A small network was shown many inputs. Here are its activations along a few directions, one row for each input.
In each table, some parts of the input vary, and every possible input appears once, in random order.
A made-up example of a description, with smaller parts first: values(2) and (point or line(9) or (line(4) and ring(8))).
Shared parts are said once, and a part with two or three values counts as separate values.
In the rows, 128 means zero.

Table:
R1: [102 192 145 111 144 116 111 131  83 145  61]
R2: [144  26 135 177 156 146 148 139 133 103 150]
R3: [129 139  70 112 123 147 119 123  99 141 121]
R4: [140 109 139  88 125 148 152 169 135 117 116]
R5: [124 113 142  96 119 155 150 167 108 146 134]
R6: [146  99  98 136 121 164 172 124 140 101 152]
R7: [141 183  93 105 148 132 115 114  98 156 102]
R8: [140 100 105 137 111 166 167 115 114 132 166]
R9: [145 135  66 106 128 139 122 127 127 115 102]
R10: [137 186  81 107 160 125 126 131 119 123  94]
R11: [ 94 149 223 170  74  56  71  93 198 145 201]
R12: [108 192 137 109 153 106 119 141 106 115  47]
R13: [ 93 146 215 165  85  48  80  98 223 118 189]
R14: [148  24 144 173 143 145 140 123 108 135 159]
Describe the family of inputs behind these rows.
> values(2) and (point or line(6))
The inputs of R13 and R11 match in every part but the values(2) part. If R2 is changed in the same way as R13 into R11, which row does it become?
> R14

Table:
R15: [125  73 164 153 155 134 125 144  90 149 131]
R16: [162  63  88 163 145 159 161 113 133 103 152]
R17: [ 96 137 188 181  58  54  66  75 228 140 251]
R18: [134 177  76 113 124 139 121  96  93 148 100]
R19: [158  56  79 158 149 156 146 128 135 106 156]
R20: [150 117  75  93 113 163 157 149 157 107 156]
R21: [111  73 184 164 164 100 116 153 135 103 102]
R22: [144  62 124 156 132 155 147 115  95 134 136]
R23: [155 123  84  98 109 167 173 135 156 104 152]
R24: [119 187 117 107 146 117  99 125  89 164  92]
R25: [156 173  39 116 137 140 137  93 131 115 117]
R26: [124 192 126 113 142 121 113 111  88 161  89]
R27: [101 143 197 186  55  59  82  60 226 138 246]
R28: [116  79 193 169 160 104 132 138 134 100  98]
R29: [104 138 180 103 127 106 128 179 156 104 101]
R30: [149 169  29 113 141 138 122 108 131 116 121]
R31: [127 173  66 110 129 137 106 111  93 149 104]
R32: [125 140 171  92 113 142 152 153 112 151 124]
R33: [108 198 145 128 152  89 103 122 128 109  62]
R34: [134 126 120  94  96 164 158 139 117 136 136]
R35: [108 144 189 108 123 111 143 164 155 101  97]
R36: [132  78 174 155 150 136 140 129  90 148 126]
R37: [121 134 162  87 116 138 137 167 114 154 128]
R38: [103 192 135 123 156  85  88 137 130 112  66]
R39: [129 120 111  89  99 160 143 153 118 139 140]
R40: [137  58 114 154 137 153 132 130  95 136 141]
Describe the family of inputs behind these rows.
> values(2) and (point or (values(3) and line(4)))
The inputs of R32 and R37 match in every part but the values(2) part. If R33 is changed in the same way as R32 into R37, which row does it become?
> R38
Which other rows does R25 become when the values(3) part takes its other values? List them by row number.
> R16, R23
Which other rows does R35 become when the values(2) part takes its other values? List them by row number.
> R29

Table:
R41: [145 133  77 122 138 148 134 116 107 133 120]
R42: [112 186 131 112 116 106 105 120 135 138 119]
R43: [106 139 185 130 130 102 113 142 130 134 114]
R44: [149 126  77 112 115 159 148 121 128 128 148]
R45: [126 106 143 127 143 131 134 149 118 122 110]
R46: [126 173 109 115 129 122 121 118 125 128 106]
R47: [135 153  90 109 130 136 127 127 124 127 116]
R48: [118 126 163 133 144 118 128 141 119 124 101]
R49: [136  86 129 141 150 144 140 138 101 127 114]
R50: [141  78 130 129 127 154 155 143 122 123 141]
R51: [114 104 174 178  86  88 102  93 198 124 217]
Describe the family of inputs behind these rows.
> point or (values(2) and line(5))
Which other rows does R45 become when the values(2) part takes its other values? List them by row number.
> R47

Table:
R52: [175  98  47 134 159 175 180 120  92  97  86]
R53: [138 210  77 108 159 137 127 111  95 116  35]
R54: [108 136 131 109  77 146 138 113 125 155 167]
R55: [122 116  81 113 118 127  90 123 110 166 147]
R56: [119  84 138 128 150 122  97 167  97 137 102]
R57: [141 113 110 123 177 161 157 125  48 131  49]
R58: [111 124 147 183 115  98  97  72 148 160 195]
R59: [141 152  91  87 130 161 143 138  98 166 149]
R60: [ 96 197 153 103  93 108 118 138 156 110 109]
R61: [102  88 202 194 148  89 108 113 136 135 149]
R62: [134  73 141 198 135 116 119 100 182  92 188]
R63: [158 153  56 118 141 172 144  93  54 152  96]
R64: [140  63  74 127 139 136 123 147 147 107 140]
R65: [164 100  83 108 147 169 174 169 133 105 139]
R66: [123 209 112  76 150 125 127 155 136 128  88]
R67: [100 186 167 175 129  55  80  98 171 110 141]
R68: [ 98 100 186 120 112 137 148 152 117 132 119]
R69: [137 118 147 102 162 156 148 181  88 139 102]
R70: [104 175 102 101 137  87  75 141 142 124  90]
R71: [126  82 124 123  98 155 169 137 163  96 158]
R72: [121 191 179 122  98  78 106 120 172 116 128]
R73: [123  94 213 140 117 109 135 135 136 140 136]
R74: [155  79 152 145 103 134 149 123 180  98 176]
R75: [138 133 159 134  80 121 120 100 144 160 184]
The inputs of R73 and R68 match in every part but one. If R74 is changed in the same way as R73 into R68, which row does it become?
> R71
Describe the family of inputs behind these rows.
> values(4) and line(6)
Which other rows does R54 become when the line(6) part takes its other values? List them by row number.
> R55, R58, R59, R63, R75
Start at R53 and move only the line(6) part, one step at a time. The first step leads to R66. Which rows follow, in order?
> R70, R60, R72, R67

Table:
R76: [138 149  77 132 146 139 105 108  68 153  91]
R77: [125 205 114  99  82 125 116  93 154 153 165]
R78: [156 121  34  81 119 190 167 135  99 141 146]
R79: [173  70  40 142 191 172 151 131  89 101  82]
R80: [118 136 159  91 139 144 131 175  65 152  66]
R81: [114 164 188 111 149 119 156 156 113 109  56]
R82: [132 176 106 152 156 113 130  89 115 110  81]
R83: [ 99 215 119 104  80  73  79 119 212 118 169]
R84: [154  58 122 101 185 176 177 198  87 100  57]
R85: [128  37 194 194  95 115 121 114 173 154 251]
R86: [121  45 222 207 111  86 118 109 180 119 220]
R87: [ 71 190 217 113 126  50  72 166 173 119  96]
R88: [143 189  87 101 101 144 163 107 154 107 132]
R89: [ 94 179 215 108 129 100 110 141 113 154  89]
R90: [130  24 188 179  73 107 136  98 198 114 223]
R91: [126  95 134  89 164 165 160 184  58 143  70]
R92: [114 192 133 149 136  94  84  75 115 155 115]
R93: [110  15 199 206 100 132 138 125 180 100 216]
R94: [145 108  51 130 171 160 134 117  60 144  95]
R95: [149 163  59  82  93 169 138 126 106 151 142]
R96: [ 90 202 138 153 132  44  47 101 176 121 121]
R97: [184  83  22  92 139 201 183 148 127  98 133]
Describe the family of inputs behind these rows.
> values(4) or (values(3) and line(6))
Which other rows does R95 become when the values(3) part takes its other values? List them by row number.
> R76, R80
List by row number the other inputs of the same sort as R86.
> R85, R90, R93
